These are the activations of a small network on made-up records, seen along a few directions, one row for each record.
Here are examples, each followed by its value of one field, BAGO.
Other fields move the rows too, some of them a lot.
(in the rows, 500 means zero)
Random noise pushes rows far along 3 fixed directions. That doesn't count. These rows show it; they differ only by the noise:
[373 420 349 443 564 609 568 501 487 510 493 627 751 501 420]
[550 291 616 487 523 408 502 585 369 435 322 367 232 473 580]
[586 239 349 631 673 568 433 416 385 544 516 319 512 484 409]
[470 246 422 476 514 576 463 602 399 529 507 396 584 576 506]
[501 317 419 527 595 541 499 490 417 504 457 441 523 487 458]

[721 630 339 779 664 511 336 205 662 601 746 249 459 405 313]
mog
[627 501 451 670 574 494 413 336 488 538 579 352 397 461 411]
tak
[534 405 533 521 591 480 576 465 348 453 338 551 398 463 529]
zeloz
[483 288 510 491 458 525 436 582 378 519 483 415 500 565 507]
bel
[475  88 539 419 402 559 411 773 288 540 465 330 521 681 621]
bazo
[478 334 463 461 362 574 387 674 450 557 639 304 583 667 571]
gam
[532 177 484 525 558 541 458 569 302 523 412 402 485 545 519]
bazo
[586 598 613 531 518 399 472 471 578 489 471 480 333 428 519]
dala
[605 586 546 565 604 422 554 397 519 454 422 485 305 408 519]
fak
[497 611 465 549 709 485 683 279 443 422 305 753 475 325 415]
zeloz
[508 450 293 592 552 621 414 425 524 583 689 385 703 549 400]
gam
[545 561 646 455 471 411 573 545 477 442 385 543 318 485 618]
fak
[522 215 538 502 421 512 382 641 349 527 507 296 432 612 551]
bel
[532 562 600 464 316 460 378 632 602 547 649 361 454 606 583]
mog
[655 272 463 626 565 523 363 517 397 557 565 197 377 556 527]
dano
[388 492 480 391 420 576 549 610 477 518 504 642 700 579 544]
dano
[492 644 642 477 428 390 549 473 530 428 405 558 296 434 526]
tak
[426 624 558 375 365 485 491 646 652 503 581 557 588 557 558]
dala

Which value of BAGO does each new row have?
[541 660 699 457 475 347 537 512 587 440 380 576 274 405 566]
dala
[747 443 386 749 744 496 428 268 472 539 558 261 328 412 422]
fak
[545 414 455 552 551 540 471 484 444 533 518 446 524 517 494]
dano
[448 517 637 393 265 443 453 698 543 473 536 379 367 604 623]
tak
[597 504 368 616 632 575 489 367 497 556 599 458 586 497 442]
fak
[650 353 582 554 440 462 325 622 486 566 597 222 346 592 586]
dala
[377 540 297 477 422 687 455 504 573 607 750 569 905 627 398]
tak
[490 575 443 552 565 507 532 371 500 490 486 572 547 431 430]
gam
[389 483 408 451 592 546 605 460 500 472 411 674 647 434 426]
bazo
